These are the activations of a small neural network, seen along a few directions. Each row is one input.
In each table, some parts of the input vary, and every possible input appears once, in random order.
A made-up example of a description, with smaller parts first: values(2) and (point or ring(9) or (line(6) and ring(8))).
Shared parts are said once, and a part with two or three values counts as separate values.

Other details of the inputs vary at random and push rows far along two fixed directions, the same in every table; ignore that.

A family of inputs:
row 1: [  5   0 -10  -2   6   7   1  -3  -1   0  -7  -3   5   2 -13]
row 2: [ -3   0  16  -3 -16   1   5  -9   6  -1   1   0  -2  -5   9]
row 3: [  2  -6  17 -12 -17   4  11  -7   9  -7  -6  -2  -2   3   7]
row 4: [ -1  -1  15  -5 -13  -2   5 -11   2  -5   2   4   1  -3  12]
row 5: [  9  -3  26 -12 -14  23  25 -35   1 -18 -18 -11  -3  12  21]
row 6: [  6   0 -11   0   9  12   4  -9  -2  -5 -14  -6   3   3 -13]
row 7: [  7  -7  16 -17 -12  30  26 -35   4 -14 -25 -18  -2   8   3]
row 8: [  4  -1 -11   2  12  15  -1  -9  -6  -8 -17  -9   3  -1 -11]
row 9: [  2   5 -11   5   8  -2  -8  10  -6   9   2   4   4   4 -11]
row 10: [ -7   1  -3   3   3   0  -9  -6  -7  -2  -3   0   3 -14   4]
row 11: [  2  -3   0  -7  -2  14   6 -11   5  -2 -13 -12   1   2 -11]
row 12: [  9  -1  12  -9 -14  -9   6  14  12   7   9   8   1  14  -1]
row 13: [ -4   7 -31  15  19 -37 -18  49  -2  22  29   7   0   6 -15]
row 14: [  0   2  -8   0  -2 -17  -8  26   9  13   9  11   5   3 -14]
row 15: [ -1   0   2  -4 -10 -30   8  25  11   7  21   4  -6  13  13]
row 16: [  8  -3  32 -15 -27   7  21 -12   5  -4  -1   0  -6  15  18]
row 17: [ -4   2 -26  14  28  21 -13 -28 -20 -11 -20 -13   5 -18 -17]
row 18: [  7   6 -10   4   4 -24 -14  45   6  20  20  17   9  15 -11]
row 19: [ -2   2  -6   5   6   2  -7  -6  -9   0   0   1   3 -10  -4]
row 20: [  6   9  -7   7   5 -25 -14  33  -1  18  23  19   9   9  -2]
row 21: [ -3   6 -19  19  25 -12 -21  23 -11   6   8   8   7  -6 -10]
row 22: [  1  -5  23 -12 -27 -18  23   2  16  -3  14  -1 -14  12  27]
row 23: [ 12   7  14  -4  -9 -17   4  27   8  11  13  16   0  26   6]
row 24: [  5   1  19 -12 -23 -19   9  27  24  15  14  12  -1  14   2]
row 25: [ 10  -1  28 -11 -16   5  16 -14   1 -12  -4   2  -1  15  27]
row 26: [  3  -3  33 -12 -32  -7  15   0  14   2   6   9  -7   9  18]
row 27: [  2   5  -3   6   5 -15 -13  20  -4  10  13  12   8   5   4]
row 28: [  8  -3  27 -13 -18  18  22 -29   2 -12 -11  -8  -1  11  21]
row 29: [-12   3 -19   9  16  10 -13 -15 -11  -2 -12  -9   4 -21 -14]
row 30: [-13   5 -24  18  17  -5 -26   6 -13   6   1   2   4 -27 -13]
row 31: [ -9   7 -22  12  12 -12 -21  23  -5  15   6   8   4  -8 -21]
row 32: [  9   6  -6   0   5  -9  -2  26   8  11   4   5   5  17 -15]
row 33: [ -4  -2  -9   1  -2  -2  -5   3   5   5  -3   1   0 -10 -15]
row 34: [-14   0 -26  14  19  17 -18 -30 -18  -7 -16 -12   1 -37 -18]
row 35: [  2  -2  17  -5  -9   8   5 -17  -5  -9  -3  -3  -2  -2  15]
row 36: [ -3   0 -12  -3   4   2  -4   5   5   6  -7  -5   2  -4 -19]
row 37: [  4  -6   1  -5  -2   1  18 -15  -2  -9  -3 -13  -7  12  13]
row 38: [ -8   1  -4  10   5 -13 -12  16  -4   4  10   9   4 -13   3]
row 39: [  6   4  22  -5 -16 -11   5  12   8   6  14   8   1  14  12]
row 40: [ -9  -4 -21  15  27  24 -11 -31 -24 -14 -20 -16   4 -27  -9]
row 41: [ -9  -3   4 -10  17   5   4  29  27   3  42  33 -33  24  29]
row 42: [  3  -7  12 -11 -11  21  13 -25   0 -14 -18 -14  -3   0   4]
row 43: [-10  -8   8   4  -1  18   3 -35  -9 -19 -15 -12  -5 -28   9]
row 44: [ -6  -2 -41  15  36  19  -3 -30 -22 -15 -25 -28  -5 -13 -17]
row 45: [  1  -6  24  -2 -11   3   9 -11   0 -10   3   1  -2  -2  20]
row 46: [-11   1 -29  14  15  -1 -24  11  -5   8  -4  -3   4 -21 -27]
Description of these inputs: point or (line(5) and (point or line(8))).
Q: Change only the line(8) part in row 32. List by row number the other rows that result.
A: row 5, row 6, row 8, row 17, row 21, row 23, row 25
Q: A walk changes only the line(5) part. It starts at row 22 and steps to row 15. List the rest of the walk in order.
A: row 13, row 37, row 44
Q: Change only the line(8) part in row 27. List by row number the other rows that result.
A: row 1, row 7, row 9, row 18, row 20, row 28, row 40

A family of inputs:
row 47: [  1   1  -5  -1   5  27   0 -29  -8  -8 -23 -16   2  -7 -13]
row 48: [ -4  10 -16  14  17  -5 -23  14  -7   9   5  11   7  -7 -11]
row 49: [  5   2 -10  -4   0 -22  -1  40  18  20  15   9   6  16 -19]
row 50: [-22  -5 -28  10  20   7 -16  -9 -10  -2   0 -10  -9 -27  -9]
row 51: [ -3   4  13   4 -21 -37  -4  27   7  16  25  11   3  -2  11]
row 52: [-15  -7 -39  18  34  21   0 -46 -29 -24 -21 -39 -11 -23  -2]
row 53: [ -6  -6   0   1   3  20  -3 -41 -15 -17 -18 -10   3 -23   5]
row 54: [-11  -6   9  -2  -8  -2   7  -6   5  -4   9  -4 -10  -9  14]
row 55: [  2  11 -20  12  12  -8 -21  17 -11  17  -1   0  18  -5 -30]
row 56: [ -5   9 -39  15  35   0 -29  35  -3  18  10   8   1  -3 -32]
row 57: [  5   2  10  11  -5 -27 -15  32  -2   8  15  15  12  -3   5]
row 58: [ -2   9 -47  28  46 -22 -27  29 -20   7  19   5   4  -1 -10]
row 59: [ -6  -7  23 -10 -28   2  16 -31  -1 -12  -6 -11  -7 -11  23]
row 60: [ 18   6   2  -3   3 -17  13  23  -1   7  14   2   1  39   9]
row 61: [-13  -2 -24  13  28  15 -17  -7  -9  -6   0   4  -7 -20  -8]
row 62: [ -1   2 -17   3   9  24  -8 -27 -19  -4 -25 -18  10 -14 -23]
row 63: [ -4   4  12   3 -21 -36  -3  31  10  17  29  17  -5   4  13]
row 64: [ 11  -1 -27  -1  18   0  14  -6  -7  -7 -15 -23  -1  17 -14]
row 65: [ 11  -5  25  -8 -19  18  14 -23  -6 -11 -25 -16   9   4   2]
row 66: [-11 -12  21 -11 -16  16  22 -31   7 -17  -2  -9 -23  -5  25]
row 67: [ 15 -11  32 -19 -36   9  31 -23   9 -15 -29 -20   6  12   5]
row 68: [-23  -5 -26  11  23  14 -13 -15  -6  -8  -3 -12 -15 -27  -8]
row 69: [ -4   6  -8  11   9 -16 -20  22   0   7  17  17   4  -7  -1]
row 70: [ 11  -6  21 -21 -27  13  28 -25  15 -11 -20 -13  -3  12   4]
row 71: [ 12   2  11 -11 -24 -18  13  13  13  10  -2  -1  12  14 -10]
row 72: [ -5  -5   6  -5   9  33   7 -29   0 -18 -14  -3 -12  -4  11]
row 73: [ 13  -1  19  -7  -2   7  28 -19  -6 -19  -3  -5  -6  27  35]
row 74: [  4  -4  31  -8 -21   3  14 -21   4 -12   1   8  -4   1  25]
row 75: [ 15   2  18 -18 -32 -30  14  30  20  16  11  10   9  27  -1]
row 76: [ -3   8 -24  24  25  -8 -32  19 -21   8  -7   1  18 -19 -24]
row 77: [ -4  -2  10   7 -15 -17  -2   7  -4   0   1  -7   2 -14   8]
row 78: [  2   0  18  -3  -7 -19  -1  28  13   7  30  24   0   9  18]
row 79: [ -1  -5  17  -8  -2  28  15 -28   2 -16 -10   1 -12   2  17]
row 80: [  9  -6  16 -21 -16   6  24   2  26  -3  -2  -1 -11  21   6]
row 81: [ -2   5 -27  12  20  18 -16 -14 -18   4 -19 -11   7 -14 -32]
row 82: [ -3   1  25  -6 -28 -26   7  17  15   6  23  11  -9   6  25]
row 83: [  2   7 -27   7   7 -17 -10  26   3  18  -1   3   9   1 -35]
row 84: [ 10  -8  18 -21 -20  10  29  -8  22  -5  -8  -3 -12  20   5]
row 85: [  0   3   5   0  -2   5  -5 -13  -9  -2  -7   3   8  -5   3]
row 86: [ -8 -11   5  -6   4  27   5 -34  -5 -20 -10  -5  -8 -13  14]
row 87: [ -1   7  -5  12   5 -22 -19  20  -5  11  16  15  13 -11  -4]
row 88: [ 3  1 19 -6 -5  0  5  7  7  1  9 13  0  9 16]
row 89: [  9  -2   5 -16 -14 -19   9  34  24  15  14  11   0  25  -4]
row 90: [  1   5   8   3  -2   4  -4 -14  -9  -2  -8   1  11  -7   2]
row 91: [-3  0 10 -2  2 -9 -4 23 14  2 25 22 -9  8 17]
row 92: [ -4   3 -10   4  14  -1 -15  18  -1   8  11  14   1   1  -2]
row 93: [ -1   0 -16  -1  14  17  -8  -1  -5   4  -7  -4   1  -1 -16]
row 94: [ 6  4 -1 -1  3 -2 -3 25  9 14 13 13 -4 16 -7]
row 95: [ 10  -2  27 -17 -17   9  19  -1  12   0   2   2  -1  19  11]
row 96: [ -9   2 -21  14  22  27 -14 -35 -22 -10 -26 -10   3 -25 -16]
Q: Changing only one part turns row 56 into row 68. The same change can be made to row 62. Which row results?
A: row 59
Q: What is each input in this table made of?
A: line(5) and (point or line(9))
Q: List by row number the other rows that have the line(5) part in common with row 90.
A: row 48, row 72, row 73, row 76, row 79, row 85, row 88, row 92, row 96
Q: Change only the line(9) part in row 87. List by row number the other rows that result.
A: row 53, row 57, row 61, row 69, row 74, row 78, row 86, row 91

A family of inputs:
row 97: [-14   5 -38  31  46   6 -25 -21 -35  -8   3  -3  -6 -32   3]
row 98: [ -9  16 -29   8   1  -8 -34  11  -5  18  -8  -1   9 -36 -46]
row 99: [ -7   8 -25  29  13 -30 -45  41 -10  32   8   9  22 -19 -40]
row 100: [ 12  -4 -20   5  18  37  20 -59 -25 -22 -36 -36   3   3  -7]
row 101: [  1   3 -21  -6  50  59   1 -23  -4 -18 -15   0 -16  18  -2]
row 102: [ 21   2  36  -1 -32 -33  -3  32   0  18  16  21  22  12  17]
row 103: [  7  -9 -23   3  21  13   3 -12 -15  -8 -18 -20   9  11 -18]
row 104: [  5  -7   5 -26 -17  -3  23  11  24  12   1  -2  -6  28 -12]
row 105: [ -9  -9  15  -4   7  17   4 -34 -13 -29  -7  -7 -14 -15  40]
row 106: [ -3   1  37  -9 -23 -22  14  19  19  -3  30  18 -25  11  40]
row 107: [ 15  -6  15 -17 -17  23  37 -23   8 -11 -26 -26 -11  19   7]
row 108: [ 11  -6   7 -18 -11  -2  23   4  25  -2  -8  -6  -2  24  -6]
row 109: [  9   4  33  -9 -40 -27   1  29  20  13  10  23  16   4  -1]
row 110: [ 17  16  29   8 -30 -36  -4  30  -5  20  21  21  25  15  19]
row 111: [-37   7 -45  17  30 -16 -36  40   2  21  32  13  -7 -30 -24]
row 112: [-19 -20  25 -12 -15  24  20 -46  14 -32  -4  -3 -19 -13  29]
Q: What is each input in this table made of?
A: point or (values(3) and line(5))

A family of inputs:
row 113: [  4   6 -11  -4  -3 -16  -6  33  13  21  10  11   3  12 -20]
row 114: [ -6   0   6   4  -7 -15 -13  13   1   5  12  11   4 -14   4]
row 115: [  5   1  -8  -2   2  15  -2 -15  -7   2 -26 -17  14  -7 -25]
row 116: [-23  -9 -15   8  16  42  -6 -59 -17 -23 -28 -26 -11 -45  -7]
row 117: [  3   1  14  -5   3  -4  10  17  12  -1  21  17 -14  25  22]
row 118: [  6  -2  16  -9  -5  14  14 -15  -1 -10   0   3  -6  18  25]
row 119: [-16   3 -27  22  11 -32 -16  13 -15   8   8 -10   5 -23  -7]
row 120: [-13  -9  18  -7 -10  20  10 -32   4 -17  -7  -6 -19 -20  19]
row 121: [  2   0  29  -3 -23   3   5 -28  -8  -9 -13  -2  10 -13  13]
row 122: [  3   9  15   7 -17 -40 -18  44   4  23  30  26  15   0   4]
row 123: [ -4  -6 -15  -4   7  13   4  -1  10   2  -7  -6 -10  -1 -19]
row 124: [ 14   6  14   0  -1  10   7 -20 -15 -12 -13  -1  11  10  10]
row 125: [ 11   7   4   6   8 -12  -6  24  -4   5  12  15   6  18   7]
row 126: [ -5  -5  34 -14 -29 -18  13  17  29   1  30  21 -18   8  34]
row 127: [  1   1  -9  -7   0  -6  -1  25  15  16   8   4  -2   9 -17]
row 128: [ 15  -6  22 -20 -35 -19  35   1  15  -3  -2 -16  -4  29  12]
row 129: [ 12   7   2   7  11  -1  -5   4 -13   1   2   5  11   9   2]
row 130: [ -2  -9   7 -10   6  23  19 -24   7 -17   1   1 -19  11  25]
row 131: [ -8   0 -25  -2  12  -8  -5  31  17  16  14   8  -7   5 -24]
row 132: [  9  -4  11 -11 -15  13  13 -11   6  -5 -21 -11   5   6 -10]
row 133: [ -9   1   2   3  -5  -8 -12   5  -1   6  10  10  -3 -15   4]
row 134: [ -2   5 -38  20  41   1 -28  13 -18   4   2   3   9  -8 -18]
row 135: [ -3  -1 -10   4  20  18  -1 -12  -7  -7   0  -3  -7   3   6]
row 136: [ -5   6 -54  28  44  -6 -17   1 -30  -5  -5 -21   5  -8 -16]
row 137: [ -8  -2   3   7  -2   5 -11 -12 -10  -5  -8  -3   5 -25   0]
row 138: [  9   9  -8   4  -1  -6  -8   7  -4  13 -15  -2  19   2 -29]
row 139: [ 11  -7  22 -21 -26  15  24 -19  16 -10 -17  -9   1  12   3]
Q: What is each input in this table made of?
A: values(3) and (point or line(8))
Q: A walk changes only the line(8) part. It starts at row 131 and steps to row 123. List the rest of the walk in order.
A: row 127, row 113, row 139, row 132, row 115, row 138
Q: Change only the values(3) part in row 122. List by row number the other rows that result.
A: row 115, row 129
Q: Change only the values(3) part in row 131. List by row number the other rows that result.
A: row 126, row 130
